Each row below holds a small network's activations on one input, seen along a few directions.
In each table, some parts of the input vary, and every possible input appears once, in random order.
A made-up example of a description, with smaller parts first: one of 5 places around a ring, together with either a single point or one of 9 places around a ring or (one of 3 separate values, together with one of 4 places along a line).
Shared parts are said once, and a part with two or three values counts as separate values.
In the rows, zero is written as 128.

Other details of the inputs shift rows strongly along two fixed directions, in all tables alike. That doesn't count.
These rows show it; all are for the same input, with only those details redrawn:
[197 141  91 118 162  66 137 197  78 111 112 156 119 125]
[168 179 103 108 134  78 155 116 155 146 124 121  98 133]
[168 171 101 113 137  74 152 131 137 142 124 129 105 127]
[156 171 106 115 131  81 146 118 145 143 122 125 103 134]
[102  63 130 181 137 142  50 191  26 119  81 201 168 131]

Table:
row 1: [170 138 110  94 146 133 174 147 145 101 153  64 123 114]
row 2: [ 74  95 155 135  84 182 102  58 169 199 135  80 129 162]
row 3: [196 170  88 103 127  84 221 124 195 129 156  96 124 153]
row 4: [ 65 166 147 122 103 191 132  25 204 126 156  60 114 111]
row 5: [ 70 131 146 164 108 190  87 104 125  96 117 148 152 119]
row 6: [138 176 137  96 140 101 161 125 158  87 150 137 105 103]
row 7: [ 59  70 165 146 100 198  55  97 101 159 124  96 144 118]
row 8: [ 58 157 176 101 109 173 134  24 208 130 166  82 104 103]
row 9: [195  86 121  91 167 104 184 224  98 106 151 138 138 133]
row 10: [ 97  24 171 145 145 187  75 203  34  86 125 162 173 107]
row 11: [111  18 140 176 133 197  88 208  42 102 114 158 197 153]
row 12: [106  66 133 198 138 168  79 192  39  80  91 208 193 137]
row 13: [190  96 109 113 150  79 187 216 105  96 134 169 137 137]
row 14: [184 137  97 108 125  84 163 140 149 160 133 117 115 147]
row 15: [ 31 153 168 157  93 172  65  25 174 170 117 106 115 117]
row 16: [177 190  97 104 140  64 169 113 164 149 130 113  92 130]
row 17: [ 69 106 152 141 121 184  56 101 103 139 125 104 119  99]
row 18: [ 26 134 186 157  71 172 119  18 196 149 129 154 141 146]
Changing only one part turns row 17 into row 4. The same change can be made to row 15. Which row results? -> row 5
What do these inputs look like to the network? -> one of 3 separate values, together with one of 6 places around a ring
Which other rows does row 13 become when the choice among 3 separate values takes its other values? List them by row number. -> row 3, row 14
Which other rows does row 12 become when the choice among 3 separate values takes its other values? List them by row number. -> row 16, row 18
